A small network was shown many inputs. Here are its activations along a few directions, one row for each input.
Each table varies a few parts of the input and shows all the possible inputs, shuffled.
Descriptions start from the smaller parts, as in this example, which fits no table here: line(6) and (point or line(9) or (values(2) and ring(8))).
Shared parts are said once, and a part with two or three values counts as separate values.

Other details of the inputs shift rows strongly along two fixed directions, in all tables alike. That doesn't count.

A family of inputs:
R1: [ -66 -110  -56   65   28   44   54  -64  -23   15  -89  -72  -41]
R2: [ 23  54  31 -16   5 -20 -21  31   8   9  49  35 -16]
R3: [ 63  71  38 -51 -23 -52 -28  40  53  15  58  51  26]
R4: [-65 -11  47 -24 -23 -88  47  30 -27 112  22  82  22]
R5: [-107  -99  -19   67   32   -1   63  -37  -56   61  -62  -21  -37]
R6: [ 17  39  16 -25  -4  14 -32   4  24   7   0  15 -43]
R7: [  53   25  -50   19   32   81  -44  -35   -1 -118  -19  -78  -14]
R8: [-68 -50  50  -9 -56 -94  70  58  -3  96  36  62  82]
R9: [ 24  26  -3 -37 -22 -14 -15  -3  -3 -13   5  22  47]
R10: [ -3  -9 -22  41  37  47  -7 -20   2 -21 -23 -45 -71]
R11: [-18 -16  -8   5   9  18  -4 -16 -15  -3 -21  -6 -17]
R12: [ 42   9 -24 -15   1  42 -28 -32  29 -45 -27 -33  -3]
R13: [-94 -95 -13  37   3 -38  73 -29 -55  69 -45   6  30]
R14: [-76 -98 -31  74  36 -17  73 -28 -55  35 -38 -31   8]
R15: [  47   24  -10  -19  -28  104  -41    4   49 -110    9  -68  -24]
R16: [-53 -47   6  40  16 -53  48   8 -30  57   2  21  12]
R17: [  7   0  23 -13 -12 -92  32  26  17  66  24  46  55]
R18: [ -81 -117  -47   71    2   76   56  -30  -38  -42  -54  -99  -15]
R19: [ 31  25  -5 -28 -15 -14 -18  -1   3 -13   2  16  40]
R20: [ 26  43  35 -22  -8 -57  -6  39  12  40  49  56  14]
R21: [-43 -41   8  36  13 -41  50   2  -3  74  -2   4 -37]
R22: [ 48  71  16 -27   4  11 -47  26  20 -39  48  18  -3]
R23: [ 77  58 -28 -29  -7  62 -70 -26  36 -80 -17 -35  -9]
R24: [  45   25  -12  -14  -25  104  -45    4   42 -111    6  -66  -21]
R25: [  7  14  19  -4   1 -42   5  22  12  40  22  31   0]
R26: [-84 -76  -7  47  22 -10  51 -25 -40  69 -50  -4 -35]
R27: [ 13  20   9 -28 -14 -14 -14   5   2   3   7  26  22]
R28: [-60 -46  16   5 -17 -74  62   2 -32  89  -4  49  52]
R29: [ 16   1 -17  19  17  30 -10 -11  19 -24  -8 -38 -48]
R30: [ 47  73  34 -48 -20 -44 -28  40  17  -2  65  55  46]
R31: [-33 -36 -26  18  17  54   1 -37 -31 -29 -43 -37 -32]
R32: [ -73 -108  -51   87   47   10   67  -41  -57   12  -57  -60  -16]
R33: [ 48  57  32 -34 -17 -81 -10  42  19  30  51  64  67]
R34: [ 32  23  -4 -25 -15 -18 -19  -1   9  -1  -4  21  36]
R35: [ 39  31 -19  19  42  86 -55 -15   6 -82 -12 -55 -81]
R36: [ 40  43   0 -25   6  66 -52 -13  35 -45 -14 -28 -75]
R37: [ 50  24 -39  -7   8  87 -58 -33  21 -82 -40 -58 -44]
R38: [-61 -40  51 -18 -64 -72  66  53 -10  77  51  54  84]
R39: [-52 -89 -40  70  41 -16  62 -33 -47  18 -42 -37  24]
R40: [ 39  57  40 -35 -20 -74 -15  49  21  33  56  70  47]
R41: [ 55  59  17 -49 -12  29 -53   3  49 -26  11  15 -24]
R42: [ 34  42  24 -38 -15 -65  -1  29   0  15  49  49  68]
R43: [  29   26   -5  -21  -30   95  -39   12   24 -110   24  -55    1]
R44: [ 23  16 -12  -7   2  48 -35 -17  17 -28 -24 -21 -44]
R45: [ 70  43  -9 -10   4  10 -39   3  27 -45  10 -19   7]
R46: [-15 -21 -11   6   2   3   4 -19  -8   7 -31   0   2]
R47: [-35  -4  15  14  19 -16  16   5 -22  24  18  14 -17]
R48: [ 33  74  43 -66 -34 -30 -34  39  20  14  48  68  23]
R49: [ 20  35   5  -9   8  14 -23   7  -3 -32  25   0 -10]
R50: [ 14  58  32 -46 -14  -8 -31  25  10   7  31  44 -13]
R51: [ 24  62  42 -30  -4 -37 -20  40  10  18  64  49  -5]
R52: [-28 -45 -40  42  29  68  -1 -45 -21 -31 -67 -53 -51]
R53: [ 10 -21 -48  13   9  49  -8 -42 -22 -56 -46 -52   4]
R54: [-34 -48   8  30   7 -71  51   8  -8  75  -2  30  28]
Each input here is: line(6) and (point or (values(2) and line(4))).
Changing only the line(6) part turns R1 into R37. The same change can be made to R17. Which row results? -> R45
A walk changes only the line(6) part. It starts at R49 and steps to R22. List the rest of the walk in order. -> R16, R20, R25, R29
Change only the values(2) part in R53. List by row number the other rows that result. -> R7
Change only the values(2) part in R34. List by row number the other rows that result. -> R33
Change only the line(6) part in R44. List by row number the other rows that result. -> R11, R31, R41, R48, R52
